Each row below holds a small network's activations on one input, seen along a few directions.
Each table varies a few parts of the input and shows all the possible inputs, shuffled.
A made-up example of a description, with smaller parts first: one of 4 places along a line, together with either a single point or one of 11 places around a ring or (one of 3 separate values, together with one of 5 places around a ring).
Shared parts are said once, and a part with two or three values counts as separate values.

Other details of the inputs shift rows strongly along two fixed directions, in all tables alike. That doesn't count.

A family of inputs:
r1: [ 12  15  -7 -28  44 -59 -21 -26  19 -16  -4 -69   9]
r2: [ 30  40  32  28  -8  24  -9  21 -26  39 -15  29 -46]
r3: [ 36  47  16  23 -22  22  30 -17 -17   4   7   4 -19]
r4: [-53 -75 -33 -15  -4 -47 -25  20  16 -15 -24 -19  52]
r5: [-41 -69 -32  17 -76  18  13  37   6   3  -9  78  15]
r6: [ 32  37   8  19 -21  52  17  15  -8  17  -4  36 -46]
r7: [-48 -68  15  15 -43   3 -25  13 -17  22   1  78  10]
r8: [-41 -65 -22  21 -68  27  26  36 -14   8 -11  73  35]
r9: [ 13  20 -20 -26  38 -20  25 -35  21 -28   6 -67  24]
r10: [ 39  46  -3 -23  39 -60  -8  -3  24 -13 -11 -67 -12]
r11: [ 25  32  -4 -15  23  11   5 -27  21 -11   9 -38 -10]
r12: [ 22  35  56  27  -4  10   7  -4 -38  27   7  41 -21]
r13: [ 35  54  41  34  -5  29  -2  19 -36  38 -16  20 -45]
r14: [-52 -69 -34 -37  20 -11   6 -25  28 -33   9 -25  55]
r15: [  8   2 -38 -33  45  -2  -2 -16  39 -22  -7 -72   7]
r16: [-51 -62 -13   1 -19   8 -30  38   0  15 -21  50   1]
r17: [ -8  -2 -15 -35  68 -29 -18  -3  16  -9 -18 -71  21]
r18: [ 25  46  44  20 -10  15 -11   8 -21  25   0  43 -47]
r19: [ 28  37   8  -9  25   3  18 -41  11 -17  16 -49  -5]
r20: [ 33  41  14  29 -20  58  23   9 -23  22  -7  22 -34]
r21: [ 31  42  22 -25  46 -40 -16 -29  13 -12   8 -46 -22]
r22: [-63 -83 -11 -21   6 -31 -33  -7  10 -13  -1  -3  46]
r23: [-49 -75 -11  15 -55  32   3   2   0   5   9  74  18]
r24: [-58 -76 -31 -29   1 -50 -33   3  23 -21 -10   1  36]
r25: [ 31  52  20  35   7  12  -7  43 -50  13  53  19 -39]
r26: [-54 -68 -18   8 -50  41  -4  16   8   0   3  80  10]
r27: [-12  -8  -4 -35  51 -35 -31 -20  17 -17  -5 -64  21]
r28: [ 24  40  42  37 -23   1   1   2 -38  23  -5  31 -24]
r29: [-50 -62 -18 -28  16 -26 -42  -1  19  -7  -7 -11  30]
r30: [ 54  59  16  36 -43  24  36  10 -12  20  -1  24 -35]
r31: [ 22  35  17  -6  36 -35   1 -17  -9  -3  -4 -36   6]
r32: [-44 -62   1  22 -49  -5  -3  45 -25  19 -22  71  32]
r33: [  2  -5 -22 -42  34 -21   2 -38  42 -38  15 -52   8]
r34: [ 44  46  26  23 -16 -18   1  16 -17  24 -13   8 -28]
r35: [-37 -56 -28  15 -56  14  17  24   1  -2 -11  36  30]
r36: [ 30  48  24  14   1  41  27 -13 -14   8   9  12 -16]
r37: [  4   5 -32 -35  54   3  12 -14  27 -22  -8 -71  21]
r38: [ 23  37   1 -11  28  13   9 -30  14 -15   8 -50  -4]
r39: [-41 -64 -49 -23  -7 -18  -3 -16  32 -27   2 -17  41]
r40: [ 24  44  51  23  -2  21   1   5 -37  31  -1  37 -24]
r41: [ 39  60   5  44 -11  49  26  34 -39   5  64  23 -41]
r42: [ 37  48 -15 -27  31 -24  17 -35  32 -30  10 -63 -11]
Description of these inputs: one of 2 separate values, together with either a single point or (one of 4 places along a line, together with one of 5 places along a line).
- The inputs of r21 and r33 match in every part but the choice among 2 separate values. If r32 is changed in the same way as r21 into r33, which row does it become? => r8
- The inputs of r22 and r19 match in every part but the choice among 2 separate values. If r28 is changed in the same way as r22 into r19, which row does it become? => r3
- A walk changes only the place on the line of 5. It starts at r10 and steps to r24. List the rest of the walk in order. => r21, r18, r16
- Change only the place on the line of 5 in r40. List by row number the other rows that result. => r12, r17, r31, r32
- A walk changes only the place on the line of 4. It starts at r8 and steps to r35. List the rest of the walk in order. => r30, r5

A family of inputs:
r43: [ 58  75  15  15  12  14  17   6 -10  13  -4 -25 -35]
r44: [-20 -31 -22 -29  19 -19  -7 -19  30 -20  -1 -35  27]
r45: [ 24  41  22  17   0  36   9   5 -20  14  14  25 -35]
r46: [-46 -61  11   9 -28 -10 -29  18 -16  21 -14  61  18]
r47: [-16 -25 -41 -30  26 -24  -6   6  30 -21  -6 -44  24]
r48: [  7   7  -4  -6  -2 -12   5 -18  10 -10  -4 -16   4]
r49: [-16 -22  16  34 -64  37  10  20 -20  25 -17  92 -12]
r50: [-29 -34   8  27 -46  49  -2  26 -25  16  15  78  -4]
r51: [ -2   6  -6  -8  24  17  -5  -3  -1  -1   9 -19  -4]
r52: [ 53  67  30  14   5   9  21 -24  -8   9   9 -12 -35]
r53: [  0   1  -3  -6  -5  -7   3 -12  13  -7  -9 -10   7]
r54: [  2   9 -21 -39  61 -27  -2 -26  24 -36  24 -81  20]
r55: [-60 -83 -30 -10 -30 -13  -2   3  13 -16 -10  27  49]
r56: [ 33  41  13  26 -20  11  25  13 -21  11   9  15 -18]
r57: [-13  -6  13  -1  27 -14 -31   9 -12   4   8  -1  -2]
r58: [-10 -20 -36 -25  19 -24  -5   4  28 -22   0 -48  23]
r59: [-14 -24  22  40 -63  36  18  14 -30  24   3  94  -5]
r60: [-60 -86 -28 -13 -17   7 -13   6  14  -4 -15  23  38]
r61: [ 20  33  21  26 -12  34  10   2 -25  12  24  30 -32]
r62: [ 41  56  29  12  17 -25  -9  14 -20  16  -4 -20 -32]
r63: [ 24  38  21 -17  37 -47 -18 -17   5   0 -15 -48  -7]
r64: [-16 -29 -39 -19  12 -25  -4   2  23 -22   3 -37  25]
r65: [-20 -28 -24 -25  14 -15  -6 -12  24 -16 -21 -34  25]
r66: [ 57  75  31   7  15  13  20 -20  -4  12  -1 -14 -40]
- What is each input in this table made of? => one of 4 places along a line, together with either a single point or one of 5 places along a line
- The inputs of r49 and r66 match in every part but the place on the line of 4. If r55 is changed in the same way as r49 into r66, which row does it become? => r59
- Which other rows agree with r61 in the place on the line of 4? List them by row number. => r45, r50, r51, r54, r57
- Change only the place on the line of 4 in r60. List by row number the other rows that result. => r43, r51, r65
